These are the activations of a small neural network, seen along a few directions. Each row is one input.
In each table, some parts of the input vary, and every possible input appears once, in random order.
A made-up example of a description, with smaller parts first: ring(5) and (point or line(9) or (values(2) and line(6))).
Shared parts are said once, and a part with two or three values counts as separate values.

Other details of the inputs shift rows strongly along two fixed directions, in all tables alike. That doesn't count.

Rows:
r1: -23 -12 6 6 -4 -14 10 7 -11 14 18 -18
r2: -25 -12 15 -1 -3 -25 9 4 -12 14 16 -12
r3: -8 -28 10 5 9 -8 29 4 2 16 11 -8
r4: 12 -5 9 14 35 -7 -4 -13 -10 -13 -7 -7
r5: 28 40 -28 -13 -8 25 -18 -12 -6 -32 -8 7
r6: 11 -7 4 20 33 -1 -1 -10 -11 -12 -7 -13
r7: 12 -6 7 16 33 -5 -2 -12 -11 -13 -7 -9
r8: -19 -23 11 15 2 -10 8 10 4 20 3 -4
r9: 32 33 -22 -5 6 39 -3 -14 5 -28 -18 15
r10: -19 -18 21 5 5 -24 6 4 1 18 -4 4
r11: -16 -19 20 10 15 -14 22 -2 -4 14 1 -8
r12: -21 -21 12 7 -6 -14 -3 10 0 17 14 -10
r13: 27 42 -22 -18 -5 19 -21 -14 -6 -33 -8 13
r14: -22 14 2 -32 -48 8 15 10 20 19 -4 21
r15: 33 37 -13 -14 9 28 -7 -19 4 -31 -22 23
r16: 23 -12 3 12 27 -19 -14 -5 -4 -8 -5 -4
r17: 8 -3 7 10 19 -16 -29 -3 -13 -10 -6 -12
r18: -22 -19 10 9 -5 -12 -1 13 -1 19 10 -14
r19: -9 -20 16 -6 -3 -29 1 7 2 18 10 -8
r20: -20 10 -2 -22 -41 15 26 9 24 22 -11 29
r21: 7 -3 -5 15 16 -5 -19 -4 -18 -15 17 -18
r22: 10 -12 -2 25 24 -2 -18 0 -5 -8 -3 -8
r23: 32 27 -24 -2 -3 33 -22 -7 11 -26 -16 23
r24: 6 -2 -6 17 17 -4 -18 -1 -19 -15 16 -21
r25: -20 9 -3 -20 -40 17 26 11 25 24 -8 28
r26: -13 10 -13 -34 -47 14 29 10 14 16 17 13
r27: -17 -21 17 10 10 -7 21 1 2 14 12 -3
r28: 32 30 -21 -7 -1 26 -20 -10 8 -27 -27 22
r29: 6 -6 6 11 19 -16 -26 -2 -13 -8 -4 -14
r30: -24 18 -9 -27 -46 17 25 10 13 16 14 14
r31: 39 37 -26 -23 -5 16 -16 -13 -1 -31 -1 11
r32: -23 -11 8 4 -5 -17 10 5 -12 12 15 -17
r33: 10 -10 1 21 25 -9 -16 -4 -8 -8 -13 -7
r34: 39 24 -31 -14 -11 30 -24 -2 6 -25 -9 6
r35: 21 -20 -7 19 24 -5 -12 1 -5 -7 -2 -11
r36: -22 -18 13 6 -6 -16 1 10 -3 18 3 -14
r37: 5 -2 -1 12 19 -15 -16 -6 -22 -14 7 -20
r38: -22 13 -4 -26 -47 16 16 13 20 23 -1 17
r39: -21 -18 15 5 -5 -19 0 9 -3 18 3 -12
r40: -6 -20 21 -3 12 -22 26 -2 4 15 8 -1
r41: 11 -9 2 22 32 3 -3 -8 -8 -12 3 -11
r42: 9 -10 7 17 26 -14 -17 -4 -8 -7 -11 -4
r43: -22 11 -4 -26 -48 17 14 14 23 20 5 20
r44: -17 13 -1 -23 -32 26 39 4 23 17 0 25
Each input here is: line(4) and (values(2) or line(9)).
Q: The inputs of r42 and r29 match in every part but the line(4) part. If r20 is changed in the same way as r42 into r29, which row does it become?
A: r36
Q: Which other rows agree with r9 in the line(4) part? List them by row number.
A: r3, r4, r6, r7, r11, r15, r27, r40, r41, r44
Q: Which other rows agree with r13 in the line(4) part? List them by row number.
A: r1, r2, r5, r21, r24, r26, r30, r31, r32, r37

Rows:
r45: 17 41 -17 -29 -22 23 -8 -9 8 -20 0 23
r46: 25 35 -9 -25 -4 29 17 -17 18 -18 -20 37
r47: -24 -7 9 -12 -20 18 55 5 24 28 3 24
r48: 21 0 -2 3 21 -14 -17 -9 -14 -18 9 -11
r49: 9 2 -12 14 11 12 -13 -1 -8 -14 14 -13
r50: -20 -21 16 11 2 -22 -6 10 -4 19 -9 -12
r51: -9 -34 24 25 27 -19 6 2 6 17 -13 1
r52: -31 9 12 -33 -36 -7 34 3 8 24 3 14
r53: 20 6 -3 -5 14 -11 -8 -9 -12 -15 -1 -9
r54: 29 28 -30 -14 -13 34 0 -5 5 -20 -5 6
r55: 6 13 1 3 14 -6 -14 -11 -15 -18 1 -5
r56: 6 -1 -1 21 16 -4 -34 0 -9 -11 -13 -7
r57: -19 -22 13 13 -1 -19 -15 12 1 17 6 -7
r58: 18 -4 -6 7 8 -5 -24 3 -2 -6 -15 -6
r59: 17 -6 -7 8 7 -4 -29 4 1 -8 -6 -2
r60: -19 -19 8 14 7 -9 14 4 -12 11 10 -23
r61: -24 -5 -3 -21 -39 10 34 14 17 25 21 10
r62: -23 -16 7 19 7 -6 8 4 -11 9 16 -19
Q: What do these inputs look like to the network?
A: values(3) and (point or ring(5))
Q: The inputs of r57 and r45 match in every part but the values(3) part. If r51 is changed in the same way as r57 into r45, which row does it become?
A: r46
Q: Change only the ring(5) part in r62. List by row number the other rows that result.
A: r49, r54, r60, r61

Rows:
r63: -33 -13 10 11 -6 -15 -7 10 -16 15 15 -31
r64: 22 -13 -2 22 29 12 -5 -4 4 -7 -12 -9
r65: -6 -31 11 16 15 -22 20 4 5 20 -2 0
r66: -9 -19 5 10 8 -16 16 3 -6 9 32 -10
r67: -16 -13 6 -15 -25 5 40 12 25 34 -12 15
r68: -10 -28 16 -8 -4 -41 -11 10 -10 15 25 -21
r69: 11 50 -28 -17 -26 27 -25 -6 -2 -26 3 19
r70: 2 10 -12 12 7 -15 -28 -3 -26 -16 3 -19
r71: 25 31 -36 -19 -29 42 -18 2 7 -21 -1 3
r72: 7 7 2 11 28 9 1 -15 -15 -23 13 -12
r73: -27 14 7 -23 -25 7 43 -4 6 12 19 22
r74: 19 8 9 -10 26 -18 -6 -18 -18 -21 4 -11
r75: 27 -13 5 3 18 -19 -35 -1 1 -9 -11 -1
r76: -26 5 16 -15 -16 8 44 -3 20 20 -2 37
r77: -18 -40 15 22 7 -12 -2 14 3 23 1 -17
r78: 1 -20 15 -11 5 -33 8 2 -4 12 22 -15
r79: -17 4 25 -36 -19 -9 37 -4 23 23 -12 32
r80: 16 -5 -19 11 7 -11 -23 2 -18 -15 10 -17
r81: 20 -5 -11 13 18 10 -5 -3 -9 -13 10 -25
r82: -20 -9 -1 -16 -39 -1 21 16 23 28 -7 27
r83: -28 -13 9 -9 -32 10 16 17 28 28 7 21
r84: -15 2 -8 -24 -35 0 39 8 12 21 15 13
r85: 17 -6 -18 9 6 -3 -23 5 -18 -12 2 -27
r86: 17 41 -23 -11 -20 23 -21 -5 9 -19 -32 30
r87: 5 0 0 20 16 -6 -28 1 -12 -7 -27 -13
r88: -36 5 10 -12 -39 11 13 13 20 28 -12 14
r89: 26 37 -18 -14 0 30 11 -18 11 -23 -32 36
r90: 18 -15 2 26 35 -4 -5 -6 1 -8 1 3
r91: 25 35 -35 -18 -26 31 -20 -1 5 -25 10 20
r92: 20 -10 1 23 32 11 -8 -5 6 -11 -2 -1
r93: -12 2 -7 -25 -36 8 38 11 12 22 7 2
r94: -22 -6 19 -12 -9 -40 -16 5 -14 12 15 -18
r95: 24 43 -24 -24 -11 35 11 -14 -3 -26 -18 10
r96: 12 -3 8 19 36 11 3 -14 -5 -13 -19 -6
r97: 11 -9 8 19 38 -4 5 -11 -11 -8 -25 -9
r98: -32 -6 11 9 -5 -12 -11 8 -13 9 24 -20
r99: 12 3 13 4 17 -24 -39 -5 -6 -11 -19 -3
r100: 14 47 -32 -22 -30 29 -21 -2 -5 -21 -16 3
r101: -30 -15 21 20 4 -23 -7 7 -2 16 2 3
r102: 16 -11 -4 24 20 -2 -27 1 -1 -11 -1 4
r103: -19 -13 15 7 12 -4 25 -4 -13 7 12 -22
r104: 19 -15 -8 19 17 -2 -23 5 -4 -6 -20 -12
r105: -12 -20 8 10 9 -6 15 5 -2 9 31 -18
r106: 11 -4 -12 13 9 7 -28 3 -11 -16 21 -19
r107: 1 -30 25 -2 15 -32 9 2 10 20 0 0
r108: 8 1 -1 12 28 -13 6 -14 -25 -18 3 -14
r109: -38 7 13 -11 -36 11 10 12 22 24 -2 23
r110: 21 36 -10 -11 4 46 7 -17 18 -25 -20 34
Q: The inputs of r89 and r65 match in every part but one. If r76 is changed in the same way as r89 into r65, which row does it become?
A: r90
Q: The inputs of r78 and r68 match in every part but one. If r66 is changed in the same way as r78 into r68, which row does it become?
A: r91
Q: What do these inputs look like to the network?
A: values(2) and line(4) and (point or ring(5))
Q: Change only the ring(5) part in r66. List by row number the other rows that result.
A: r81, r84, r93, r105
Q: Which other rows agree with r63 in the line(4) part and the values(2) part? List them by row number.
A: r69, r70, r94, r98, r100
Q: Change only the values(2) part in r99. List by row number the other rows that result.
A: r94
Q: A walk changes only the line(4) part. It starts at r109 and steps to r83. List the rest of the walk in order.
A: r92, r110
